Each row below holds a small network's activations on one input, seen along a few directions.
Each table varies a few parts of the input and shows all the possible inputs, shuffled.
Descriptions start from the smaller parts, as in this example, which fits no table here: one of 8 places around a ring, together with either a single point or one of 11 places around a ring or (one of 2 separate values, together with one of 6 places along a line).
Shared parts are said once, and a part with two or three values counts as separate values.

Other details of the inputs vary at random and push rows far along two fixed directions, the same in every table; ignore that.

A family of inputs:
row 1: [ 16   3  16   1  11  13  -9 -17   3   9 -24]
row 2: [ 22  12   5   8   3  24 -14  -4   1  10 -17]
row 3: [ 18   9   7   8   2  17 -18  -4  -8  10 -25]
row 4: [ 18   9   5   8   2  18 -17  -6  -8  10 -24]
row 5: [ 20  11   7  10   1  19 -16  -1  -3  11 -22]
row 6: [ 17   5  14   1  12  16  -7 -13   8  10 -23]
row 7: [-19 -26  -8 -10 -12 -13  22   4   5   5  24]
row 8: [ 14   2  17   3  13  12 -10 -10   1  10 -28]
row 9: [ 15   2  16   1  13  12 -11 -18   0  10 -25]
row 10: [-19 -26  -7 -10 -12 -15  21   2   2   4  22]
row 11: [-24 -31 -11 -10  -7 -19  17   7  -5   5  19]
row 12: [-17 -28 -18  -5 -21  -7  12   7 -14  12  21]
row 13: [-25 -32  -9  -9  -7 -21  18  11  -6   4  19]
row 14: [ 21  11   8  11   2  21 -15   1  -1  10 -20]
row 15: [-14 -25 -16  -4 -24  -4  16   8 -10  13  23]
row 16: [ 17   5  14   1  12  19  -7 -12  11   9 -22]
row 17: [-24 -28  -9  -8 -10 -14  24  15   6   5  24]
row 18: [ 16   5  15   2  12  16  -7 -10   8  10 -25]
row 19: [ 18   6  18  -6   9  26  -9 -20  10   6 -13]
row 20: [-14 -27 -20  -4 -22  -3  16  12  -8  15  23]
row 21: [ 19  10   4   7   2  18 -16  -9  -7  10 -23]
row 22: [-17  55   3  -1  23 -46  -2   1  16 -70  23]
row 23: [ 22  12   5   8   2  23 -13  -5  -1  10 -19]
row 24: [ 15   6  15   2  14  20  -7  -7  13  10 -23]
row 25: [-14  61  -5   6  14 -47 -13  11  -1 -69  20]
row 26: [ 15   2  13   1  15  11 -12 -16   0  11 -26]
row 27: [-13 -27 -17  -3 -23   1  18  13  -4  14  28]
row 28: [-19 -31 -21  -5 -21  -8  11  13 -15  13  19]
row 29: [-13 -26 -17  -4 -24  -2  17  10  -8  13  24]
row 30: [ 20  11   6   8   1  18 -15  -6  -6  10 -23]
row 31: [-14 -26 -19  -4 -22  -4  15   9 -10  14  21]
row 32: [ 21  11   6  10   4  23 -14  -1   1  10 -18]
row 33: [ 19  10   7   7   1  19 -15 -11  -7   9 -21]
row 34: [-15 -29 -20  -3 -23  -4  16  16  -8  15  23]
row 35: [ 16   5  15   2  13  18  -6  -8  11   9 -24]
row 36: [ 16   6  14   1  13  20  -7 -10  13  10 -21]
row 37: [-20 -27 -10 -11 -10 -15  20   3   1   6  21]
row 38: [-21  66   5   2  31 -52  -6  11  18 -78  21]
row 39: [-17 -32 -18  -1 -23  -2  17  22  -5  16  27]
row 40: [-21 -28  -9 -10 -10 -17  21   7   1   5  21]
row 41: [ 16   6  17   1  11  21  -6 -12  13   9 -20]
row 42: [ 23  13  10   2   1  31 -12 -14  -4   6  -9]
row 43: [-15 -30 -20  -3 -23  -2  17  17  -6  14  25]
row 44: [ 22  12   7   9   0  23 -12  -7  -1   9 -17]
row 45: [-19  52   1  -1  27 -53  -6   2   7 -69  17]
row 46: [-19  57   5   0  26 -54  -5   5   9 -72  17]
row 47: [-18 -29 -21  -5 -20  -7  11   9 -15  13  19]
row 48: [ 15   5  17   3  12  15  -7  -7   8  11 -26]
row 49: [-21 -29 -11 -10  -8 -17  19   3  -1   5  20]
row 50: [-17  58  -7   5  17 -48 -17  10  -6 -69  16]
Description of these inputs: one of 2 separate values, together with either a single point or (one of 4 places along a line, together with one of 6 places along a line).
Q: Changing only the choice among 2 separate values turns row 16 into row 23. The same change can be made to row 13. Which row results?
A: row 50
Q: Changing only the choice among 2 separate values turns row 49 into row 21. The same change can be made to row 18. Which row results?
A: row 34
Q: Change only the choice among 2 separate values in row 28. List by row number the other rows that result.
A: row 11

A family of inputs:
row 51: [-22  23   5  -9  22 -55  11 -15  11 -45  13]
row 52: [ 23   2  11   3   8  41 -17  -6   1  21 -17]
row 53: [ 20  -6  13  10  12  19 -15  -1   0  22 -38]
row 54: [ 28  12  14  14   0  35  -2   6  18  22 -26]
row 55: [ 27   4  12  11   5  39 -10   0   9  21 -21]
row 56: [-26  24   2 -10  23 -49   4  -8   5 -48  13]
row 57: [ -2  54 -38  14 -22 -21 -17  13 -24 -48  37]
row 58: [-42 -87 -29  -9 -45 -17  48  38  -1  50  33]
row 59: [-18  32   3 -11  13 -31   7  -6  16 -51  30]
row 60: [ 17  -7  12   2  16  22 -20  -6  -9  21 -34]
row 61: [-27  24  -3  -8  22 -45  -3   3   0 -49  13]
row 62: [-41 -88 -28 -24 -41   5  46  20  -3  41  55]
row 63: [ 34  16  -2  21 -19  26 -34  -7 -41  22 -36]
row 64: [ 30  -3  28  -5   6  31   2 -32  18  22 -23]
Q: Changing only one part turns row 58 into row 54. The same change can be made to row 63. Which row results?
A: row 57
Q: What do these inputs look like to the network?
A: one of 2 separate values, together with either a single point or one of 6 places along a line
Q: Change only the choice among 2 separate values in row 56. List by row number the other rows that result.
A: row 59

A family of inputs:
row 65: [ 18  21  10   4  -4  21 -12  -5   2  -3  -7]
row 66: [-10 -33 -16  -6 -22  11  13  11  -7  18  20]
row 67: [-12 -36 -12  -8 -12   5  14   0  -5  21  17]
row 68: [ -8 -39 -18   1 -25   5  23  18   1  29  16]
row 69: [-37  23 -23  -3 -14 -54  21  24   5 -57  64]
row 70: [-11  76  -3  12  13 -54  -3  14  16 -81  33]
row 71: [ -9 -25 -14  -7 -31  10  20   0  -6  20  28]
row 72: [ 13  15   5   3  11  16 -14  -7  -4  -1 -12]
row 73: [ 10   7  15  -1  15   9 -13 -12   5  -1 -16]
row 74: [  8   9  15   4  14   2  -5  -7  12   2 -25]
row 75: [ 10   7  19  -1  15   3  -4 -14   8  -1 -22]
row 76: [ 12  15   7   8  12   9 -11   8   5   4 -21]
row 77: [ 17  16   3   9   5  15 -11  -2   3  -1 -14]
row 78: [-15 -40 -11  -5 -13   5  15  11   0  26  11]
row 79: [ 10  10   5  15  -1  -7 -27  -1 -35   2 -32]
row 80: [ -9 -32 -28  -5 -26 -10   8  -3 -20  25   5]
row 81: [ 12   6  20  -5  15   6  -9 -15   5  -2 -17]
row 82: [ 10  10  10   2  14  13 -16  -5   2  -1 -15]
row 83: [-37  20 -28  -7  -8 -47  17  13  -3 -53  57]
row 84: [ 12  13   7   2  12  17 -18   2  -3  -2 -14]
row 85: [  9   8  14   2  15   6  -9 -11   8   0 -20]
row 86: [  9   8  21   0  14   0   1 -11  12   0 -28]
row 87: [-16 -44 -11  -3 -15   3  20  15   3  33   7]
row 88: [ 13   9  12  -1  15   7  -9 -20   2   0 -14]
row 89: [-10 -40  -3 -15 -11  -2  23  -9  -3  22  16]
row 90: [ 12  14   6   6  12  13 -14   4   0   1 -17]
Q: What do these inputs look like to the network?
A: either one of 2 separate values or (one of 4 places along a line, together with one of 6 places along a line)
Q: Change only the place on the line of 4 in row 86. List by row number the other rows that result.
A: row 75, row 81, row 89
Q: Change only the place on the line of 4 in row 71. List by row number the other rows that result.
A: row 65, row 69, row 70
